[141 125 114 153 168 114  89 116 119 114  95 124 124 175 175 157 148 178
 110  74 130 143 108 128 127 172 183 119 144 109 198 121 124] -> legup
[152  97 139  52 105 124 151 147  85  99  83 128 142 139 182 118  74  98
 121 185 105 174 139 135 108 120 153 119 144 124 121  80 114] -> vef
[152  97 139  52 105 124 151 147  85  99  83 128 142 139 182 118  74  98
 121 185 101 174 139 135 108 120 153 130 140 124 121  80 114] -> Befo
[141 125 114 153 168 114  89 116 119 114  95 124 124 174  95 157 148 178
 110  74 130 143 108 128 139 172 140 119 144 157 198 121 124] -> pabo
[158 102 156  79 148 143  87 114 149 136  99 114  61 113 183 151 147 167
 183  83 133 125 104  93 142  94 100 180 147 146 151  94 170] -> Bisad
succ: [102]	[156]
asked: [141 125 114 153 168 114  89 116 119 114  95 124 124 175 175 157 148 178
 110  74 130 143 108 128 127 172 183 119 144 109 198 121 124]	legup

[144 183 186 129  36 145 141]  vorub
[138 157 104 135 118 134 123]  lezuk
[142 165  99 136 128 113 121]  dirot
[124 128 129 127 128 128 135]  zanen
[127 131 133 128 123 130 129]  muvi
[ 37 145 141 135 191 116 123]  Regab
where: [186]	vorub, 2
common zanen dirot: 	[128]
asked: [ 36 145 141]	vorub

[163 154 129 145 129 146 130 155 132 133 133 132 133 129 136 130 137 136
 139 163 135 153 158 133 135 137 143 133 132 140 129 131 129 134 150 128
 148 130 146 126 144 172 128 138 132 132 140 151 131 130 132 130 131 131
 152 137] -> lumot
[152 146 132 143 129 136 130 156 132 130 130 135 133 129 141 130 134 130
 154 151 136 192 174 132 130 138 150 133 132 133 129 131 129 150 138 128
 136 129 139 151 131 187 128 136 129 134 135 141 131 130 141 130 131 130
 170 131] -> Kegop
[154 142 129 190 129 140 130 149 133 130 130 132 133 129 133 131 137 135
 168 147 136 191 143 133 130 211 140 133 132 157 129 131 129 141 151 128
 136 162 138 130 131 172 128 134 130 132 152 105 130 130 132 130 131 130
 162 137] -> lam
where: [190]	lam, 3
asked: [163 154 129 145 129 146 130 155 132 133 133 132 133 129 136 130 137 136
 139 163 135 153 158 133 135 137 143 133 132 140 129 131 129 134 150 128
 148 130 146 126 144 172 128 138 132 132 140 151 131 130 132 130 131 131
 152 137]	lumot
chg lumot: [163 154 129 145 129 146 130 155 132 134 133 132 133 129 136 130 137 136
 139 163 135 153 158 133 135 137 143 133 132 140 129 131 129 134 150 128
 148 130 146 126 144 172 128 138 132 132 140 151 131 130 132 130 131 131
 152 137]	9, [133]
asked: [150 138 128 136 129 139 151 131 187]	Kegop
succ: [191]	[143]
asked: [152 146 132 143 129 136 130 156 132 130 130 135 133 129 141 130 134 130
 154 151 136 192 174 132 130 138 150 133 132 133 129 131 129 150 138 128
 136 129 139 151 131 187 128 136 129 134 135 141 131 130 141 130 131 130
 170 131]	Kegop

[134 130 133 129 151 129]  sudep
[165 130 134 129 197 134]  Tede
[165 128 133 129 197 134]  ver
asked: [165 128 133 129 197 134]	ver
asked: [134 130 133 129 151 129]	sudep
asked: [134 130 133 129]	sudep
asked: [133 129 197 134]	ver

[105 179  98 135 124 161  98 167 125 161] : tifa
[133 120 150 132 120 107 143 126 110 133] : nok
[144 122 104 176 152  62 213 139  89 139] : bak
[124  93 193 133 141 164  93  89 128 107] : Sepi
[135 123  87 128 138 115 110 116 109 121] : vugi
[100 135 123 137 128 138 115 109 129 115] : Keb
asked: [135 124]	tifa
asked: [144 122 104 176 152  62 213 139  89 139]	bak
chg bak: [144 122 105 176 152  62 213 139  89 139]	2, [104]
asked: [135 123 137 128 138 115 109]	Keb
where: [121]	vugi, 9

[143 227 110 123 115  59 114 130 155 216 160 166 150 170 127 158] -> Geroz
[134  57 112 147 148 147 173 121 106  74 131 127 114  91 155 167] -> kuz
[ 80  52  89 146 115 190 153 111 123  65 112 115 165 180  78 169] -> Kat
[134  57 112 147  87 147 173 121 106  74 131  93 114  91 155 167] -> Berok
[143 227 110 123 115  59 114 130 155 190 157 130 150 149 109 107] -> pekip
[102  81 160 155 110 177 125 112  92 131 112 125 101  73 123 160] -> Nupe
[143 227 110 148 115  59 114 130 155 150 157 130 150 149 109 107] -> duvar
where: [81]	Nupe, 1
chg Kat: [ 80  52  89 146 115 190 153 110 123  65 112 115 165 180  78 169]	7, [111]

[153  55 140 191  96]  Biba
[107 128 102 181 127]  tasit
[128 134 122 155  55]  bon
[107 128 129 181  74]  Fika
chg Fika: [108 128 129 181  74]	0, [107]
where: [74]	Fika, 4
asked: [155  55]	bon
succ: [191]	[96]

[150 126 107 206 133 136 129 121 119 133 128  90 154 143 127 122 136 157
 131 123  97 109  49 109 136  61 131 124 126  94 123 128 126 127 134 118
  91 123  60 132 119 141 132 207 124 173 130] -> livo
[132 128 182  83 106 135 128 131 111 125 131 113 118 105 132 132 133 141
 127 129 126  59 120 190 127  41 129 101 128  79 131 127 122 130 114 123
 124 132 143 117 112 133 130 153 125 118 131] -> nov
[152 127 153  33  93 128 128 126  97 124 130 155 103 123 127 126 132 163
 125 128 112 123 143 179 112  64 130 117 129 138 128 127 123 129 115 143
  59 124 137 125 124 130 126 149 127 116 128] -> sevop
succ: [105]	[132]
where: [154]	livo, 12
asked: [130 126 149 127]	sevop
asked: [150 126 107 206 133 136 129 121 119 133 128  90 154 143 127 122 136 157
 131 123  97 109  49 109 136  61 131 124 126  94 123 128 126 127 134 118
  91 123  60 132 119 141 132 207 124 173 130]	livo

[ 88  74 110 187 123 167 110 133 167 182 154 146 196 169]  Lilan
[107  43  98 144 137 164 151  73 106 115  88 137 110 215]  nukur
[ 75 149 179 144  70 133 115 101 199  71 140 104 119  80]  tal
[137 150 208  77 110 128 146 158 167  59 124 163 137 184]  besef
asked: [167 110]	Lilan
common Lilan tal: 	[133]
where: [124]	besef, 10
succ: [74]	[110]

[151  40  91  60 132 157  97 120 167  71 199  98 158  90  96  93 132 131
  83 106 111 143 125 120  95  86]  bidep
[146  80 113  70  97 128 112 120 107  70 178 187 132 139 151 168 134 140
 110 105 117 149  89 125 194 114]  Febel
[146  80  70 113  97 126 112 120 107  70 152 187 132 117 151 168 134 140
 153 105 131 149  89 125 194 114]  Rozo
chg Rozo: [146  80  70 113  97 126 112 120 107  70 152 187 132 117 151 168 134 140
 153 104 131 149  89 125 194 114]	19, [105]
asked: [146  80 113  70  97 128 112 120 107  70 178 187 132 139 151 168 134 140
 110 105 117 149  89 125 194 114]	Febel
succ: [152]	[187]
where: [96]	bidep, 14
succ: [139]	[151]
asked: [113  70]	Febel
asked: [ 71 199  98 158  90  96  93 132]	bidep

[154 126  93 131 193 109 100 164 122 103  87 150  90 115 111 152 110 145
 164 158 155 153 105  77 109 120 122 167 140 135 169 131 113 163 187 119
 132 165 154 132 106 190 135 134 166 171 137 118 149  82 151 116 172 174
 141 153 154] -> nevu
[116 105 181 139 118 147 172 125 182 137 136 107 138 147 130 131  93 105
 119 109 139 108  98 120 167 107 182  69 135 139  70 141 141  81  56 136
 135 141 152 138  67 134 120 133 110 113 105 115 165 125 156 134  74 148
 134 117 101] -> dap
[116 105 181 139 118 147 172 125 182  99 136 107 138 147 130 131  93 105
 119 109 139 108  98 120 167 107 182  69 135 139  70 141 141  81  56 136
 135 141 152 138  67 134 120 133 110 113 105 115 165 125 156 134  74 148
 134 117 101] -> zaf
[146 157  56 114 149 102  68 136  59 111 113 156 111 102 125 125 171 158
 144 156 136 154 164 129  75 155  59 209 123 117 206 112 108 193 227 118
 114 114 100 113 205 129 138 120 154 150 106 174  70 131 142 145  72  97
 168 130 123] -> Ler
[150 129 109 131 211 117 113 165 143  90  77 144  90 117 114 147  90 137
 169 146 161 143  97  59 119 113 143 158 151 142 142 139 117 149 162 127
 127 156 160 133 105 186 130 132 151 162 106 122 125 143 200  92 173  98
 119 143 158] -> Lipi
[134 154  81 115 122 114  87 123  74 124 129 143 128 112 130 118 171 148
 129 140 129 141 165 147  93 152  74 180 120 115 181 115 117 170 190 124
 115 103  96 114 199 107 135 120 137 134 160 151 141  77 135 143  75 129
 112 113 119] -> nito
asked: [116 105 181 139 118 147 172 125 182  99 136 107 138 147 130 131  93 105
 119 109 139 108  98 120 167 107 182  69 135 139  70 141 141  81  56 136
 135 141 152 138  67 134 120 133 110 113 105 115 165 125 156 134  74 148
 134 117 101]	zaf

[131 148 142  85 133 166 105 150 125  98 139 161 132 122 101 164 125 117]  Giru
[121 204 130  83 155 151 104 152 151 138 119 143 116 120 173 131 143 102]  verus
[129 204 102  83 155 151 104 152 151 138 119 143 116 120 145  98 136 159]  dofam
[131 148 142  85 133 166 105 150 125  98 139 161 132 122 101 131 143 102]  zezo
[130  91 123 151 124 111 132 107 143 128 119 135 158 149 118 112 132 186]  lumiv
chg zezo: [131 147 142  85 133 166 105 150 125  98 139 161 132 122 101 131 143 102]	1, [148]
common dofam Giru: 	[98]

[172 119 121 123 121 128 139 134 149  98 148 135  98 139 153 144 140 125
 153 138 128  99 139  75 129 148 140 144 121 147 107 128 132 162 135 121
 127 127  85 131 147 114  99 145 138 137 148 151 140 128 140 136 108  74
 150 159  41 125 147 152 105] -> mek
[124 144 133 144 108 107 123 120  97 124 118 157 135 118 106 124 144 118
 103 127 129 136 148 142 105 111 139 115 156 137 123 106 121  87 149 126
 134 137 126 147 100 115 111 110 103 135  92 107 121 124 142 129 148 145
 104  88 148 141 150 121 154] -> zov
[175 191 129 138 111 110 148 126 128 112 118 153 121 122 156 163 195 134
 155 130 131 176 196 154  94 181 137 156 189 201 139  93 101 130 130 128
 154 115 112 182 135 115 122 115 110 163 118 126  97 130 188 113 136 144
  90 106 119 121 190 172 143] -> sozem
[162 172 129 139 121 122 131 134 132 131 110 143 119 143 132 117 169 125
 126 149 130 170 189 134 119 155 141 136 176 193 105 115 115 119 110 148
 151 130 130 186 127 123 136 127 121 155 114 126 117 133 168 131 115 112
 106 114 113 141 160 156 119] -> Kabet
[160 166 128 141 138 124 130 126 116 164 116 128 182 133 129 128 147 136
 113 144 149 189 158 178 132 143 129 129 173 153 150 137 135 104 130 166
 140 145 183 160 122 145 168 120 133 171 119 121 124 154 139 121 149 183
 120 121 206 144 146 154 162] -> pil
asked: [171 119 121]	pil
asked: [124 144 133 144 108 107 123 120  97 124 118 157 135 118 106 124 144 118
 103 127 129 136 148 142 105 111 139 115 156 137 123 106 121  87 149 126
 134 137 126 147 100 115 111 110 103 135  92 107 121 124 142 129 148 145
 104  88 148 141 150 121 154]	zov
chg mek: [172 119 121 123 121 128 139 134 149  98 148 135  98 139 153 144 140 125
 153 138 128  99 139  75 129 148 140 144 121 147 107 128 132 162 135 121
 127 127  85 131 147 114  99 145 138 137 148 151 140 128 140 136 108  74
 150 159  41 125 147 152 104]	60, [105]
asked: [162 172 129 139 121 122 131 134 132 131 110 143 119 143 132 117 169 125
 126 149 130 170 189 134 119 155 141 136 176 193 105 115 115 119 110 148
 151 130 130 186 127 123 136 127 121 155 114 126 117 133 168 131 115 112
 106 114 113 141 160 156 119]	Kabet

[ 43 146  69 186]  Tor
[ 86 154 115 148]  deg
[219  85 133 116]  pavev
[ 72 145  82 165]  falit
[37 79 93 44]  vogo
[117 154  79 137]  pog
where: [137]	pog, 3
succ: [115]	[148]
chg Tor: [ 43 146  69 185]	3, [186]
common pog vogo: 	[79]
where: [85]	pavev, 1
where: [44]	vogo, 3

